These are the activations of a small neural network, seen along a few directions. Each row is one input.
In each table, some parts of the input vary, and every possible input appears once, in random order.
Descriptions start from the smaller parts, as in this example, which fits no table here: one of 8 places around a ring, together with either a single point or one of 11 places along a line or (one of 3 separate values, together with one of 4 places along a line).
Shared parts are said once, and a part with two or three values counts as separate values.
(in the rows, 128 means zero)

A family of inputs:
x1: [143 111 114 119 156 162 169 180 118 168 102 188 132 120 173  92]
x2: [162 167 151 116 103  97 135  97 103 164  95  76 125 111  33  58]
x3: [138 108  77 198 152 128  80 134 106 139 127 140 136 113 172 103]
x4: [174 146  77 147 117 102 128 181  74 120 115  63 159  97 146 110]
x5: [113 146 161  79  86 159 183 114 144 101 159  76 135  79  80 167]
x6: [ 75 123 170 137 111 177 132  91 157 111 178 164  98 105 106 149]
x7: [150 160 112 134 125 169 181 201  79 145 121  78 142  78 137 108]
x8: [ 99 132 168  69 109 147 170 130 183 113 147 201 118 143 112 148]
x9: [122 110 111 190 181 161  90 164 109 140 141 133 130 111 165  97]
x10: [156 149  82 146 107  99 143 171  64 147 112  54 117 121 158 127]
x11: [113 124 114 187 163 184 135 151 105 158 130 154 114  86 171  92]
x12: [113 124 146  79 114  79 136  88 173 118 124 168  98 185 134 185]
x13: [ 90 114 132 152 115 112 106  54 145 106 145 143  87 152 115 182]
x14: [154 136 108 143 143 139 142 210  79 118 123  58 166  97 134 104]
x15: [102 143 148 171 138 140  87  59 143 187  91 145 117 142  71  58]
x16: [166 115  92 122 154 109 104 164 125 148  90 163 148 149 188 109]
x17: [164 108  85 129 146  93 134 145 129 177  79 152 101 164 192 123]
x18: [103 115 140 152 114 128  86  67 145  73 159 152 129 135 117 162]
x19: [151 101 120 119 178 137 119 192 125 149 105 163 147 143 174 102]
x20: [107 125 181  73 130 126 126 139 181  87 153 178 141 170 121 152]
x21: [123 136 127  95  88  84 153  83 108 101 152  57 117 126  93 189]
x22: [122 129 154  84 109 128 147 126 141  74 157  61 158  98  72 170]
x23: [141 144 166 102 126 121 119  88 160 210  73 170 132 189  87  54]
x24: [128 113  78 201 149 125 101 122 102 163 122 123  93 139 187 116]
x25: [134 140 128  87  90  99 129  98 125  77 153  65 155 103  88 182]
x26: [ 89 111 164 143 135 158  98 101 157  76 168 149 120 131  99 155]
x27: [126 129 148  82 113  95 122 105 176  85 136 181 140 173 132 164]
Q: What do these inputs look like to the network?
A: one of 3 separate values, together with either a single point or (one of 2 separate values, together with one of 4 places along a line)
Q: Changing only the choice among 3 separate values turns x14 into x19. The same change can be made to x4. Which row results?
A: x16
Q: List by row number the other rows that have the choice among 3 separate values in common with x15.
A: x3, x6, x9, x11, x13, x18, x24, x26

A family of inputs:
x28: [139 126 105 150 139 109  97 116 129 170  97 152 130 154 144  97]
x29: [139 113 104 165 151 124 107 120 124 119 115 148 117 143 181 126]
x30: [124 116 120 166 135 157 133 157 107 104 146 109 130  92 145 120]
x31: [137 120 113 125 126 129 152 181 113 106 140 125 133 117 169 142]
x32: [144 151 111 134 123  98 116 119 118 158 102 100 130 139 118  99]
x33: [133 107 115 128 157 140 141 158 126 124 121 175 115 140 182 126]
x34: [151 142 131 101 124 116 143 162 123 158  94 116 142 142 113 108]
x35: [151 137 118  98 124 117 152 172 104 125 124 100 150 112 131 123]
x36: [150 127  98 143 120 103 129 125  87 137 122  83 123 107 128 133]
x37: [ 96 128 188  46  98 116 145  73 202  82 179 148 122 151  71 206]
x38: [125 140 135 144 124 145 136 128 106 162 100 106 128 116  96  92]
x39: [ 79 137 192  89  85 144 132  48 181  73 179 143 127 135  42 185]
x40: [135 114  87 162 133 112 111 148 107 115 141 104 129 117 157 141]
x41: [117 122 118 168 158 164 113 143 120 128 134 166 133 116 158 107]
x42: [123 138 125 140 125 150 142 138  91 133 131  80 137  91 118 116]
x43: [ 90 131 178  81  86  93 119  35 191  71 175 132 105 153  68 196]
x44: [140 121 132 112 147 123 126 158 144 167 103 165 125 153 150  97]
x45: [130 133 132 152 148 164 111 120 131 173 100 151 130 125 134  90]
Q: Changing only one part turns x30 into x40. The same change can be made to x39. Which row results?
A: x43
Q: What do these inputs look like to the network?
A: one of 3 separate values, together with either a single point or one of 5 places around a ring
Q: Which other rows does x35 become when the choice among 3 separate values takes its other values? List them by row number.
A: x36, x42
Q: Start at x44 and move only the place on the ring of 5, one step at a time. The first step leads to x33. Which rows follow, in order?
A: x31, x35, x34

A family of inputs:
x46: [129 105  99 141 128 146 153 149 101 118 132 110 131 100 177 164]
x47: [107 100 129 157 146 134  91  87 165 126 145 164 107 135 125 137]
x48: [104 109 135 133 139 143 132 126 157 116 141 194 110 151 167 150]
x49: [169 145 108 109 132 125 153 162  96 163  95  98 133 102 121  96]
x50: [133 108 101 177 131 139 118 119  94 111 137 100 129  86 134 133]
x51: [105 137 140 143 141 127  88  87 152 168 121 124 111 158 110 108]
x52: [147 141 107 110 126 112 131 192 114 120 128  99 164 129 164 132]
x53: [129 161 126 170 133 118 104 143  81 133 129  67 127 125 112  88]
x54: [104 145 177  64  63 114 168  85 160  70 178  85 134 108  38 188]
x55: [147 130 138 106 129 107 126 118 150 163  92 171 127 163 115  95]
x56: [134 126 147  96 141 141 145 140 139 121 111 196 136 151 145 117]
Q: What do these inputs look like to the network?
A: either a single point or (one of 2 separate values, together with one of 5 places around a ring)

A family of inputs:
x57: [104 110 128 159 151 163  54 123 152 111 185 185 120 129 107 133]
x58: [ 78  83 123 161  99 168 137 122 166 145 156 175  73 112 117 149]
x59: [105 112 161 163 170 129  84  70 148 134 138 172 141 132  83  90]
x60: [128 158 151  80 128 152 181 155 159 141 111 203 110 140 119 145]
x61: [150 169 110  78  78  86 111  99 113 147  94  64 144 153 114 133]
x62: [ 92 107 111 163 138  89 117  46 153 136  81 160 109 189 115 135]
x63: [131 151 149 186 117 114 119 108 124 102 142  77 160 108  65  85]
x64: [123 112 157 120 127 141 193 181 109 101 180  69 101  96 145 170]
x65: [ 88 153 162 159 146 139 152  87 164 169 120 160  76 139  92 109]
x66: [118 110 121 146  93 150 145 145 102 121 190  79  68  76 103 150]
x67: [154 129 111 163  97  60 112  88  92 142 143  76 106 142  86 143]
x68: [206  89  44 207 196 102 127 204  80 193  57 123 117 137 231  66]
x69: [142 132 157  98 101 118  94 157 128 136 140  62 175 121  66  87]
x70: [130 163 132  82 116 129 143 169 114  64 117 108 194 112 109 114]
x71: [127 117 151  79 134 151 113 139 126  99 125 208 174 155 117 115]
x72: [172 106  87 150 128 101 112  71 103  87 145  96 107  92 141 188]
x73: [121 132 173 115 121 137 107 120 199 140 103 153 176 164 104  67]
x74: [ 74  99 160 131 154 166 102 146 158  80 138 171 166 146 162 151]
x75: [190 144  76 215 221 160 102 217  90 181  72 135 171  95 202  39]
x76: [107 102 170 106 159 168 154 139 140 133 166 174  87 116 163 174]
x77: [144 135  62 184 172 177 150 218  61 218  71 118 105  99 213  43]
x78: [101  96  87 138 126 113  76  87 141 113 154 171  72 168 151 154]
x79: [137 152 151  69 110 136 143 149 113 182 128  60 108 105  66 131]
x80: [154 145 138  82 120 102 110  69 153 158 103 154 122 209 137 102]
x81: [170 115 121 113 152  83 137 119 105  88 166  85 134 109 179 199]
x82: [130 143 129 161 108 165  87 100  89  60 159  96 148  80 121 129]
x83: [105 139 153  86 133 153 167 106 200 183  89 151 120 143 103 104]
x84: [118 140 149 128 123 153 125 133 106  60 162  89 198  86 162 150]
x85: [158 139 135  97 107  74 144 138 170 115  94 198 125 180 155 147]
x86: [153 126  90  69 119  73 167 139 109  82  98 101 148 143 131 162]
x87: [136 151 127  73  72 121 201 177 117 131 141 107 136  82 105 138]
x88: [ 99 131 123 119 112 110 106 109 153 116 136 174 128 170 202 188]
x89: [ 81 134 125 147  94 142 153  94  85 157 118  72 104  97  60 137]
Q: What do these inputs look like to the network?
A: one of 3 separate values, together with either a single point or (one of 2 separate values, together with one of 5 places around a ring)
Q: Changing only the choice among 3 separate values turns x72 into x66. The same change can be made to x68. Which row results?
A: x77
Q: Which other rows does x58 become when the choice among 2 separate values takes its other values? List them by row number.
A: x66
Q: Start at x58 and move only the place on the ring of 5, one step at a time. The first step leads to x76. Which rows follow, in order?
A: x60, x83, x65
Q: Which other rows does x79 become when the choice among 3 separate values takes its other values? List them by row number.
A: x61, x69
